A small network was shown many inputs. Here are its activations along a few directions, one row for each input.
Each table varies a few parts of the input and shows all the possible inputs, shuffled.
Descriptions start from the smaller parts, as in this example, which fits no table here: one of 8 places around a ring, together with either a single point or one of 9 places along a line or (one of 3 separate values, together with one of 4 places along a line).
Shared parts are said once, and a part with two or three values counts as separate values.

Other details of the inputs vary at random and push rows far along two fixed directions, the same in every table; ignore that.

Table:
row 1: [-22 -19  24 -17 -49  43  13 -39 -58  24 -49  30   7  31   2  24]
row 2: [-84  24 -43 -51 -39 -39 -19  46  37 -40   7 -22 -12 -33  20 -12]
row 3: [-68  43 -18 -45 -40 -64 -34  45   7 -42   4  21 -37 -19   7 -19]
row 4: [-45 -45   9  -8 -42  69  33 -29 -25  -1 -55  -6  22  14  21  37]
row 5: [-15 -49   5  18 -34  66  43 -37 -50  20 -64  13  27  29   7  49]
row 6: [ -6   2 -29 -37 -26 -38 -10  17   7 -12  20  53 -14  25  42 -36]
row 7: [-61 -44  22 -71 -84  63  20 -39 -36   7 -65  43  -3  37  40  37]
row 8: [ 21 -15  44  52  65  71   7 -32  -3  19 -18 -70  12 -13 -45  16]
row 9: [ 36 -66 -12  -2 -20  50  65 -48 -40  25 -35  27  35  51  27  13]
row 10: [-90  -5 -55 -29 -72 -21   9  37 -13 -27 -10  28 -15  -4  25  11]
row 11: [ 45  65  -9  54  77 -75 -30  52  66 -11  67 -46  -3 -66 -32 -25]
row 12: [-52  -2 -17 -33 -34  20   3   9   8 -17 -14 -23  -1  -4   3  10]
row 13: [ -6  72  10  30  91 -40 -49  50  68 -24  42 -95 -10 -67 -36 -27]
row 14: [ 43 -12 -17  31  45   7  20 -12  -1   5  31 -13   6  18  -5 -17]
row 15: [ 41  -7  26   8 -13   1   1 -19 -14   6  -7  26  -3  -5  -3   7]
row 16: [-57  16 -38 -18 -33 -24   5  34  -1 -18 -13   5   1 -15  16  12]
row 17: [ 95 -23  52  33  78  25  -3 -35 -16  31   8 -10  18  31 -18 -12]
row 18: [ 10  74  31  16  90 -38 -85  34  68 -13  42 -68 -29 -50 -42 -44]
row 19: [-22  -9 -47  -7 -26 -38  22  30   7 -26  22  24   1  14  49 -19]
row 20: [ 90 -19  15  49  71  35  30 -33  -7  30  12 -34  22  29 -26  -9]
row 21: [-24  25 -32 -46 -32 -76 -19  44  10 -42  36  38 -34   1  46 -45]
row 22: [-54 -17 -58 -21 -84 -34  24  33   3 -24  16  54  -6 -12  37   7]
row 23: [-77   5 -59 -47 -76 -23   7  34  -7 -24 -12  22 -10   5  20  12]
row 24: [  7 -15   1 -23 -32  -1  17 -19 -33   7   4  42   1  39  33 -20]
row 25: [-16   1 -47 -17 -53 -34  14  26  16 -14  21  27  -1  -9  14   4]
row 26: [103 -36  70  48  52  52   4 -56 -23  48 -16   2  30  13 -39  25]
row 27: [  8 -40 -12  20 -43  20  41 -16 -15   8 -18  34  25   7  22  31]
row 28: [  5   3  18   0   6  19 -21 -15 -13  19 -29  13  -4  11 -14   6]
row 29: [  31   80  -30   37   71 -112  -51   71   88  -22   87  -52  -17  -76
  -34  -44]
row 30: [-33 -22  40 -30 -43  64   8 -46 -39  13 -47   5   8  20   5  17]
row 31: [  6  37  23   6  47 -35 -56  28  15  -2  15 -25 -14 -19 -32 -10]
row 32: [ 86 -39  27  69  48  68  36 -61 -20  42  -7 -16  31   8 -44  32]
row 33: [-43 -11 -64 -42 -59 -40  35  35  -1 -29  12  47   6  15  66 -14]
row 34: [ 51   8  33  13  19  -7  -9 -15  11  25  13  17  -7  -2 -10   6]
row 35: [ 40 -34  37   9 -35  46  29 -57 -45  38 -26  42  20  24  -2  23]
row 36: [ 41 -10  20  -9  19   1   8 -19  -8  18   8  25  -8  37  20 -13]
row 37: [ -5  23   9  25  61  18 -24   2  28  -9  20 -73  -6 -29 -41  -4]
row 38: [-51 -23 -67 -31 -62 -35  32  34  -6 -30  23  48  -9  19  57 -19]
row 39: [ 51 -17  94  31  63  87   1 -70 -24  25 -49 -48  10   6 -52  14]
row 40: [ 45  33   9  20  33 -41 -40  15  39   6  36  10 -12 -25 -18 -24]
row 41: [ 14  84  25  19  85 -67 -73  44  49  -1  44 -49 -41 -38 -41 -28]
row 42: [ 57 -27  92  28  72  87 -15 -59 -20  36 -40 -51  22  10 -49  23]
row 43: [-52  10 -43 -25 -37 -28   0  27   3 -14 -13   2  -2 -10   8   7]
row 44: [-47  -1 -38  -8 -27   2   4   9 -13 -11  -6   2  -6   1  -3  17]
Each input here is: one of 4 places along a line, together with either one of 5 separate values or one of 6 places around a ring.
Changing only the place on the line of 4 turns row 20 into row 25. The same change can be made to row 9. Which row results? -> row 29
A walk changes only the place on the line of 4. It starts at row 7 and steps to row 41. List the rest of the walk in order. -> row 34, row 36
Change only the choice among 5 separate values in row 15. List by row number the other rows that result. -> row 26, row 34, row 35, row 40
Change only the place on the ring of 6 in row 5. List by row number the other rows that result. -> row 10, row 16, row 23, row 43, row 44

Table:
row 45: [ 43 -19  20  12  21  32  13 -31 -19  28 -23  -1  17  22 -13  13]
row 46: [-12  10  -5  16  13   2  -6   8   4  -1   0 -21  -3 -11 -17   7]
row 47: [-24  24 -17  -6  11 -26 -16  29  20 -15   7 -25  -5 -19  -4  -7]
row 48: [ 18  11   1   3  21  -7  -7  -2   5   5  16  -8  -7   5 -10 -15]
row 49: [  5   8  23  -1  22   2 -18  -1   8  -4   5 -15  -7  -6  -7 -10]
row 50: [ 47 -31  20  28  14  35  25 -33 -14  18  -4   4  17  11  -7  10]
row 51: [-21  29   0   0   6 -31 -28  24  10 -13  14  -4 -18 -16  -6 -10]
row 52: [ -1  23 -11  -7   2 -34 -21  21  28  -6  23   3 -10 -17  -1 -11]
row 53: [ -6  12   1  15  14   7  -4   0   7  -2   7 -29  -3 -15 -21   1]
row 54: [  5  18 -19   2  11 -44  -5  29  17 -13  23   0  -2  -9  11 -18]
row 55: [ 47 -27  20  24  21  33  27 -29 -12  21 -13   1  21  16   3   9]
row 56: [ -4  13  18  -1   4  -5 -16   3  10  -2  -1  -5  -5 -15  -4   0]
row 57: [-20  29   3 -11   8 -27 -24  19  12 -16  18 -12 -18 -11   0 -22]
row 58: [ 39 -18  20  19  12  38  15 -38 -20  26 -11   1   8  17 -20  10]
row 59: [  1  14  16   8  26  -4 -18   4  -2   0  -1 -13  -8   0  -9  -8]
row 60: [  5  19 -19   8   4 -45  -6  28  17 -12  25   4  -3 -17   4 -12]
row 61: [-18 -70  -7 -42 -91  61  47 -47 -50  15 -49  67  18  45  33  37]
row 62: [-71 -21 -20 -65 -90  -1  12   7 -17 -19 -31  53  -4  17  54  11]
row 63: [ 17 -19  24  22  14  50  16 -31  -8  20 -28 -20  19  -1 -18  26]
row 64: [-19  30   3  -5   1 -28 -24  18  12 -15  20  -9 -19 -19  -7 -16]
row 65: [-28  25 -17  -5   9 -20 -13  23  18 -18  18 -27 -12 -16  -5 -15]
row 66: [-69 -18 -24 -58 -96  -7  12   9 -25 -18 -33  56  -3  12  42  19]
row 67: [ 13   4 -11  21   9 -18   4  10   0  -1  16   7  -1  -2   1  -6]
row 68: [-79 -30 -40 -61 -89  10  21   9 -14 -26 -24  38   0  14  45  14]
row 69: [  1  14  16  -2  17  -8 -15   5   2  -1  -7 -12  -3  -5  -5  -4]
row 70: [ 13 -20  16  23  25  48  16 -27 -22  20 -28 -23  14  15 -18  19]
row 71: [ 43 -26  13  32  25  30  26 -27 -25  22 -12   3  16  25  -3   7]
row 72: [  5  10  23   5  14   1 -19  -2   9  -3   7 -12  -7 -14 -14  -4]
row 73: [-24  25 -16   0   4 -26 -16  28  21 -14   8 -21  -5 -26 -11   0]
row 74: [ 44 -24  16  32  13  33  29 -34 -22  20  -5   2  14  14 -10   7]
row 75: [ 14  13  -8  13   9 -30  -3  18  22  -6  25   1  -1 -17   5 -10]
row 76: [ 21   4   5  -1  22  -4 -12  -1  13   2  16  -7  -4   1  -7 -11]
row 77: [  4  11 -16  -1  10 -36  -7  24  23 -18  35   0  -7 -10  13 -23]
row 78: [-53 -23 -42 -58 -96 -12  19   9 -21 -11 -23  65   0  19  41  17]
row 79: [  2  18 -20   3   9 -37  -2  23  15 -16  34  -2 -10  -6  10 -26]
row 80: [ 37 -20  17  18  24  35  11 -31 -23  28 -18   2  10  28 -13  10]
row 81: [ 17 -25  23  21  13  53  14 -33 -11  16 -21 -21  16   1 -22  21]
row 82: [ 38 -19  17  24  17  34  11 -32 -23  29 -16   5  10  20 -19  15]
row 83: [ -1  22 -11 -13   9 -33 -20  23  27  -7  21  -1  -9  -9   6 -16]
row 84: [-26  22 -12  -7  10 -20 -16  26  29 -15  11 -25  -5 -21   1  -8]
Changing only one part turns row 79 into row 74. The same change can be made to row 59. Which row results? -> row 51
Changing only one part turns row 50 into row 77. The same change can be made to row 46. Which row results? -> row 70
Describe the family of inputs behind these rows. -> one of 2 separate values, together with one of 4 places along a line, together with one of 5 places around a ring
Change only the choice among 2 separate values in row 61. List by row number the other rows that result. -> row 76

Table:
row 85: [-43  45 -63 -41 -44 -97 -11  63  38 -42  51  29 -24 -19  45 -33]
row 86: [-83  36 -56 -48 -42 -65 -26  62  32 -46  34   2 -23 -26  24 -19]
row 87: [-18 -32  -2  -3 -45  39  25 -22 -31   7 -41  23  17  14  12  28]
row 88: [ 25  30  24  15  45  -7 -26   5  17   5  15 -35  -9 -14 -37  -8]
row 89: [-10 -34 -20 -17 -54   4  29  -3 -15   0   3  51   1  26  37   9]
row 90: [ 69   4  13  33  65  -9  -9  -2  23  16  20 -14  10  -4 -18 -15]
row 91: [ 46  24  42  33  62   0 -28  -5  15  11  11 -42  -2 -19 -41  -5]
row 92: [ 36  23  42  35  69   6 -27  -7  14  12  11 -46  -2 -18 -30 -15]
row 93: [ 38  12  23  44  54  17 -12 -12  12  20   1 -47   6 -13 -43   0]
row 94: [-23 -31   5 -18 -31  40  23 -19 -24  -4 -39  13   7  20  20  19]
row 95: [ 24  13  24  26  62  13 -15  -8  14   5   4 -50  -5 -10 -31  -9]
row 96: [-32 -22   2 -28 -41  36  17 -21 -27   5 -33  25   5  26  19  11]
row 97: [ 15  22  17  28  55 -10 -19  12  25   0  24 -51   3 -29 -28  -9]
row 98: [ 32 -64   3   3 -41  55  51 -57 -53  21 -29  51  22  42  16  18]
row 99: [  7 -52 -11 -11 -42  29  43 -28 -53  18 -35  52  18  51  32  21]
row 100: [ -5 -23  13  -4 -25  30  19 -22 -22  10 -33  22   9   8   4  28]
row 101: [-79  48 -54 -48 -45 -80 -34  66  35 -39  34  16 -34 -34  21 -21]
Describe the family of inputs behind these rows. -> either one of 5 separate values or (one of 2 separate values, together with one of 6 places around a ring)
Change only the choice among 2 separate values in row 96. List by row number the other rows that result. -> row 92
